These are the activations of a small neural network, seen along a few directions. Each row is one input.
Each table varies a few parts of the input and shows all the possible inputs, shuffled.
A made-up example of a description, with smaller parts first: one of 3 separate values, together with either a single point or one of 11 places around a ring or (one of 4 places along a line, together with one of 5 places around a ring).
Shared parts are said once, and a part with two or three values counts as separate values.
(in the rows, 128 means zero)

Other details of the inputs vary at random and push rows far along two fixed directions, the same in every table; ignore that.

Rows:
row 1: [124 116 120 135 131 115 135 112 125 134 134]
row 2: [132 134 123 108 149 127 145 132 153 114 123]
row 3: [125 112 114 118 152 117 136 120 160 122 124]
row 4: [136 135 117 145 124 125 131  99 103 138 141]
row 5: [142 159 107 163 101 134 132  93  69 152 162]
row 6: [150 165 129 156  98 137 152 108  58 145 159]
row 7: [108 108 132  83 153 112 155 151 170 123 130]
row 8: [127 116 129  89 169 113 151 135 171 109 121]
row 9: [120 119 121 131 126 118 151 130 132 137 140]
row 10: [173 175 126 175 109 145 155  97  66 131 140]
row 11: [118 121 151 152  93 172  16 161 141 118  73]
row 12: [133 140 126 144 113 131 151 124 107 139 144]
row 13: [121 121 161 136 108 166  18 162 143 111  71]
row 14: [118 114 134  80 165 106 150 132 156 116 130]
row 15: [141 155 130 130 114 130 146 118  84 138 152]
row 16: [110  94 110 106 157 107 145 135 191 119 119]
row 17: [115  99 117 123 144 114 144 137 172 121 118]
row 18: [150 160 112 144 126 141 139 108 109 126 134]
row 19: [109 105 136  96 138 107 147 146 147 130 141]
row 20: [115 127 110 102 148 119 135 125 154 131 138]
row 21: [114 101 142  83 159 103 158 141 160 117 127]
row 22: [105 101 117 113 140 112 141 138 161 133 132]
row 23: [127 114 130 133 131 110 156 118 120 133 137]
row 24: [111  95 127 114 144 104 143 128 150 128 129]
row 25: [128 145 115 114 135 131 133 122 126 132 140]
row 26: [152 152 134 170 102 133 152 101  65 140 147]
row 27: [159 174 104 173 111 147 139  90  85 135 142]
row 28: [115 117 112 123 129 111 139 119 128 142 149]
row 29: [124 112 160 167  91 163  36 159 127 120  76]
row 30: [112 126 149 147  87 169  18 159 125 132  90]
row 31: [116 128 121  90 145 116 133 130 136 129 145]
row 32: [120 124 107 134 128 121 140 118 134 141 142]
row 33: [141 141 127 127 134 132 150 129 132 119 125]
row 34: [162 171 132 163 106 139 152  96  54 137 147]
row 35: [117 125 170 124 104 163  19 162 123 115  80]
row 36: [144 162 124 141 113 139 148 117  91 137 145]
row 37: [142 140 120 124 144 130 137 116 129 120 127]
row 38: [129 146 123 113 135 131 139 128 125 129 139]
row 39: [114 121 165 131 102 160  15 156 126 119  80]
row 40: [123 136 113 112 135 117 135 114 121 137 152]
row 41: [116  87 130 106 159 103 155 143 183 116 116]
row 42: [126 103 134 112 152 111 157 139 166 116 121]
row 43: [ 96  87 123  92 147  98 141 144 167 132 138]
row 44: [120 102 124 123 142 115 151 140 167 120 119]
row 45: [164 169 123 176 103 148 158 106  77 131 138]
row 46: [169 166 129 177 108 144 157 101  71 131 138]
row 47: [125 106 116 126 147 114 140 122 160 123 123]
row 48: [106  98 130 103 137 104 145 142 148 134 140]
row 49: [144 138 125 154 118 133 156 123 118 127 131]
row 50: [115 134 171 120  93 165  23 172 113 122  93]
Description of these inputs: one of 5 places around a ring, together with one of 10 places around a ring.
Changing only the place on the ring of 10 turns row 5 into row 50. The same change can be made to row 11. Which row results?
> row 2
A walk changes only the place on the ring of 10. It starts at row 22 and steps to row 9. List the rest of the walk in order.
> row 12, row 7, row 36, row 38, row 25, row 20, row 30, row 32
A walk changes only the place on the ring of 5. It starts at row 42 and steps to row 26. List the rest of the walk in order.
> row 19, row 12, row 49

Rows:
row 51: [155 143  94 177 138 126 205  93 130 125 134]
row 52: [142 167  87 155 113 125 174  80  71 164 189]
row 53: [124 149 167 109 111 165  54 158 117 124  98]
row 54: [112  58 138 105 169 109 130 167 236  94  83]
row 55: [136  89  90 114 185  83 237 110 203 108 136]
row 56: [135 114 138 173 109 161  50 136 150 109  68]
row 57: [128 131 123  82 168  95 195 107 122 132 159]
row 58: [159 179 116 141 129 123 188  76  49 143 175]
row 59: [153 130 138 210  91 169  62 124 105 120  81]
row 60: [108 132 144 149  81 150  44 130  83 148 122]
row 61: [132 133 123  76 164  94 220 116 129 129 161]
row 62: [125 148 107 144 111 125 150 100  88 161 167]
row 63: [140 109 105 160 153 111 177  97 149 121 123]
row 64: [125  98  89 114 188  86 244 111 207 116 131]
row 65: [123 135 104  47 199  89 225 109 166 123 170]
row 66: [ 84  91 133  76 135 113  67 158 170 129 122]
row 67: [114 115  94 103 150  86 178 105 125 149 181]
row 68: [151 127 138 199  97 165  57 133 120 115  79]
row 69: [178 152 111 218 110 134 186  81  83 129 140]
row 70: [119 132  86  98 151 100 178 108 138 149 181]
row 71: [122 106 141 151 122 158  76 167 186 101  64]
row 72: [147 164 105 166  89 123 160  95  53 156 181]
row 73: [145 168  96 171  96 127 148  70  43 163 183]
row 74: [106 125 149  59 153 132 111 171 169 109 111]
row 75: [154 141 131 196  97 179  64 132 129 119  80]
row 76: [118 125 109  50 193  78 218 100 156 124 165]
row 77: [145 169 115 111 144 117 178  83  83 133 166]
row 78: [144 180 129 122 125 139 165 113  80 131 152]
row 79: [116  86 133 124 144 134  62 156 209  97  66]
row 80: [174 162  94 217 112 140 167  60  77 135 136]
row 81: [ 93 101 149 125 103 129  67 148 116 147 119]
row 82: [135 101 148 170 108 148  96 150 153 113  73]
row 83: [164 183 130 147 103 145 155 105  52 135 154]
row 84: [137 156 163 128  99 155  94 144  82 124 117]
row 85: [101 115 142  34 174 116 125 177 197 102 117]
row 86: [101  54 134 106 172 105 123 155 229 105  75]
row 87: [108  96 154  39 175 103 125 177 194 102 121]
row 88: [164 129 120 196 120 128 177 100 114 127 125]
row 89: [117 128 142 147  80 145  79 143  89 143 131]
row 90: [128 132 120  78 169 102 176 115 129 125 156]
row 91: [108  80 121  98 169 118 126 171 243  94  79]
row 92: [145 177 131 124 123 138 168 113  79 136 149]
row 93: [ 79  77 160  89 114 120  75 180 162 132 107]
row 94: [153 159 144 130 122 126 168 114  75 136 154]
row 95: [154 165 107 176  90 122 162  90  43 159 188]
row 96: [140 170 159 129  97 179  42 150  92 123 104]
row 97: [134 121 141 174 107 170  55 145 155 113  66]
row 98: [104  59 138 101 164 111 130 166 232  94  75]
row 99: [126 146 147  91 130 141  70 143 124 113 115]
row 100: [153 113  90 143 161 100 215 106 170 112 136]
row 101: [128 148 152  87 131 155  63 162 142 113 107]
row 102: [123 128 102  47 197  82 212 100 158 119 171]
row 103: [159 129 147 202  91 165  70 143 122 110  82]
row 104: [138 151  93 160 111 111 175  77  56 164 190]
row 105: [137 140 121  76 160 104 184 127 135 119 156]
row 106: [112 144 141 151  77 161  62 149  90 146 123]
row 107: [149 134 130 190 105 164  90 126 132 125  84]
row 108: [160 154 126 203  91 179  60 129 120 119  83]
row 109: [ 94 124 156 131  86 154  49 165 115 139 109]
row 110: [ 75  75 145  84 136 109  81 159 162 135 120]
row 111: [108 130 147 151  78 147  46 132  82 151 120]
row 112: [142 157 174 141  92 159  75 147  72 125 114]
row 113: [144 125 132 189 105 153  84 116 123 122  83]
row 114: [ 97 105  87  67 180  77 211 109 171 147 183]
row 115: [144 163 111 176  83 128 168  87  37 162 181]
row 116: [100 103 156 125 100 128  77 157 119 138 126]
row 117: [ 94 123 158 134  82 153  52 165 113 143 106]
row 118: [146 181  96 169  91 134 161  94  50 160 183]
row 119: [107 108 151  57 160 119  88 167 169 108 112]
row 120: [110 103 115 106 143  82 198 114 129 150 177]
row 121: [ 79  63 142  62 153  94 114 173 195 126 130]
row 122: [112 105 167  64 151 122 100 177 166 107 111]
What do these inputs look like to the network?
> one of 3 separate values, together with one of 4 places along a line, together with one of 6 places around a ring
Changing only the place on the line of 4 turns row 93 into row 115. The same change can be made to row 81. Which row results?
> row 110
Changing only the place on the line of 4 turns row 62 into row 114. The same change can be made to row 111. Which row results?
> row 60
Which other rows does row 102 become when the place on the ring of 6 takes its other values? List them by row number.
> row 74, row 83, row 90, row 96, row 122
Which other rows does row 66 become when the choice among 3 separate values takes its other values? List them by row number.
> row 79, row 99
Which other rows does row 101 become when the choice among 3 separate values takes its other values? List them by row number.
> row 70, row 108

Rows:
row 123: [140 131 108 119 151 117 175 120 153 124 133]
row 124: [113  99 138  98 157 119 141 158 187 110 101]
row 125: [111 117 142 148  97 157  38 155 136 123  93]
row 126: [145 152 116 184  86 149 115 108  84 147 136]
row 127: [116 134 163 124 102 160  35 155 106 129  99]
row 128: [132 136 112 103 153  97 208 108 117 137 179]
row 129: [121 139 109  95 148 114 156 119 130 131 158]
row 130: [148 149 111 179 108 139 135  87  74 147 148]
row 131: [148 166 130 151 103 132 140  98  56 140 155]
row 132: [127 118  95 132 149  93 216 101 135 142 163]
row 133: [133 133 163 147 107 167  37 150 130 115  75]
row 134: [102  80 131 103 149 104 129 153 183 123 120]
row 135: [116  93 151 101 148 128 106 169 184 103  93]
row 136: [165 160 135 177 102 148 120 104  75 125 120]
row 137: [160 173 118 177 104 158 115 106  85 126 125]
row 138: [134 115 100 128 149  91 196  91 127 135 160]
row 139: [102 107 130  65 151 111 131 154 174 125 132]
row 140: [ 92 101 152  74 141 119 111 169 169 121 115]
What do these inputs look like to the network?
> one of 3 separate values, together with one of 6 places around a ring
Which other rows does row 129 become when the place on the ring of 6 takes its other values? List them by row number.
> row 127, row 128, row 131, row 139, row 140
